array([[  0,  -1,   2, -50,  -1,  -2],
       [  0,  -2,  39,   5,   0, -40],
       [ -1,   0, -15, -30,   1,  19]]) result: -1

array([[ -6,  19, -39, -12],
       [ 21,  14, -11,   7],
       [  8,  43, -20,  -9]]) result: 8

array([[  8,   1,  11, -38,  14, -51],
       [ 37,  14,  45, -19,   9, -44],
       [ 31,  23,  55,  -6,   3, -39]]) result: 31

array([[-23, -11,  -5, -26,  11, -22, -37],
       [ 40,  11,  27,   9, -44,   4,  27],
       [-33,  -7, -28,   7,  46,   8,  -7]]) result: -33

array([[ 39,  -4, -26,  32],
       [ 53, -30, -30,  40],
       [-44,  -1,   6, -34]]) result: -44

array([[ 30,  42,  -5,  29,  38],
       [ 15, -12, -17,  11,  -7],
       [-39,  20,  15, -33,  23]]) result: -39

array([[-22,  51,  52, -27, -23],
       [-21,  50,  50, -27, -23],
       [-15,  -1,  -2, -21, -22]]) result: -15

array([[ 43,   9,  -6,  53,  -5],
       [ 17,   7, -23,  53,   9],
       [-18, -12,  22,  53,  18]]) result: -18

array([[  9,   0,  -9,  11, -18, -45,  39],
       [ 26, -33,  36,  26,  23, -25,  -6],
       [ -1, -17,   2,  -2,  23,  21,   4]]) result: -1

array([[ 12,  28,  46, -28],
       [-11,  -5,  -9,  29],
       [ 16,  32, -20,  -1]]) result: 16
---
[[-3, 13, 42, 27, -6],
[-1, 11, 49, 24, -3]] >> 42

[[1, -18, 1, 1, 0, -7],
[-3, 27, -4, 10, -6, 1],
[-5, 43, -7, 19, -9, 6]] >> -4

[[0, -5, 1, 9, -3],
[-4, 5, -55, 3, 1],
[-6, -2, -29, -9, -2]] >> -55

[[-16, 16, 17, 20, -20],
[-22, 57, 30, 55, -1],
[-18, 25, 13, 22, -18]] >> 30

[[-23, -37, 49, 10],
[-3, 31, -51, -28]] >> 49

[[25, -10, 0, 57],
[-19, -7, -9, 57],
[-33, -10, 27, 18]] >> -9

[[26, -24, -53, -13],
[20, -40, -46, -41]] >> -53

[[-11, 14, 49, 5, -19],
[-12, 38, -26, -16, 43]] >> 49

[[49, 7, 14, 26, -42, -5],
[25, -50, 2, 31, 21, -24]] >> 14
---
Q:
[[44, 36, 34, 29],
 [43, 35, 32, 28]]
A: 29

Q:
[[-30, -24, 20, -10, 8, -23],
 [-49, -11, 2, 22, -33, 47]]
A: -11

Q: [-29, 52, 16, 11, -7, -15, 51]
A: 16

Q: [-40, -23, -58, -9, 5]
A: -40

Q:
[[18, 28, 7, 3, 32, -49],
 [1, -1, 3, 8, -2, 3]]
A: -1

Q:
[[52, -28, 3, 27, 29],
 [-6, -36, -7, -1, 7]]
A: -6

Q: [3, 50, 17, 1, -7, -26]
A: 50

Q: [50, 27, -23, -45, -32, -19]
A: 27
---
0.967	0.702	0.844	1.145	0.779	1.342
1.287	-0.428	-0.103	-1.738	-1.434	1.003
0.803	0.391	0.686	1.302	0.533	1.658
-> 0.967

1.53	0.02	-2.31	-1.09	-0.43	-2.18	-0.32
0.70	1.09	-1.45	0.71	0.69	-1.81	-2.17
0.80	0.12	-1.00	0.32	-0.69	-2.20	-0.53
-> 1.53

0.077	0.148	0.214	-0.177	-0.187
-0.170	-0.169	-0.067	0.181	0.066
0.037	-0.096	0.012	0.000	0.075
-> 0.077

0.887	0.601	0.762	1.559	0.457	0.379
-0.644	-0.773	-0.849	1.813	-1.539	0.897
0.471	1.638	1.387	0.935	2.088	-1.102
-> 0.887

0.19	0.13	0.16	0.16	-0.02	-0.08
0.01	-0.02	-0.01	-0.10	0.11	0.12
-0.09	-0.13	-0.06	-0.21	0.12	0.14
-> 0.19

0.33	-2.88	9.37	13.08	3.09	8.38	-5.09
5.41	-4.89	-3.83	1.45	-5.05	4.19	-13.46
5.41	-2.88	-7.12	-2.42	-5.05	2.09	-9.27
-> 0.33
---
-48,28,30,-55,38,-53,33
41,33,7,51,-18,-23,56
-45,-19,28,40,6,35,12
value 56

33,10,5,-1,-7,-18,-25
13,-17,16,15,-5,3,-19
-23,-5,-43,-6,-7,22,3
value -19

-44,28,28,-50,40
-1,-34,29,28,45
-4,-28,27,22,42
value 45

11,-42,-50,7
2,14,-1,4
-14,-28,-23,-16
value 4

-24,-12,27,-37,29,7
25,-11,-48,-27,-1,-45
29,37,43,43,4,-3
value -45

-14,-27,4,-27
-17,-10,-19,-25
54,-8,-7,-1
value -25
---
[[14, -18, 20, 33, -36, 37, -13],
[7, -14, 9, 6, -15, 12, 15],
[-4, 8, -48, -16, 43, -10, 27]] => 12

[[16, 30, -2, -7, 45, 8, -14],
[-23, 57, 1, 10, -3, 22, -3]] => 22

[[29, 5, 5, -24, 43],
[19, 15, -2, -40, 47]] => -40

[[-26, 49, -36, 0, 1],
[27, -49, 36, 0, -1]] => 0

[[-2, 6, 2, 42, -8, -19],
[-7, -21, 12, -40, 3, 8],
[-4, 1, 7, 41, -9, -22]] => 3

[[-28, -6, -24, 16, 26, 6, 13],
[4, 15, -1, -44, 22, -38, 5]] => -38

[[11, -2, 51, -27, 51, 13],
[-29, -2, -18, 3, -18, 1],
[-6, -2, -7, 6, -7, -4]] => -18

[[-53, -54, -48, -26, -1, 25, 38],
[24, -1, -22, -29, -10, 15, 24]] => 15

[[55, 15, 11, 19],
[29, 32, -13, 17]] => -13
---
[[  3  -7 -10   1 -10]
 [-24 -45   5   4  41]
 [  2  -4  -4  -6 -11]] ans = -45

[[ -3  32 -52   4  -4]
 [ -6 -13  10 -15 -21]] ans = -13

[[ 11  12 -23 -29 -15 -54]
 [-15  -2 -23 -14  14 -48]] ans = -2

[[ 52  -6  13  20  16]
 [ -9  28  26 -38 -33]] ans = 28

[[14 23 43 14  5 -9  1]
 [18 19 53  8  2  1 -3]
 [15 19 55  7  5 -5  0]] ans = 19

[[ 18  25 -13   4   5  26]
 [ 18  41 -10  12  12  23]
 [ 24  18  29  11  15 -33]] ans = 41

[[-19  13  36 -14 -18 -38 -18]
 [-18  11  42 -14 -23 -22 -18]] ans = 11

[[-5 32 12 42 49 21]
 [ 0  7  7 11 15  4]] ans = 7
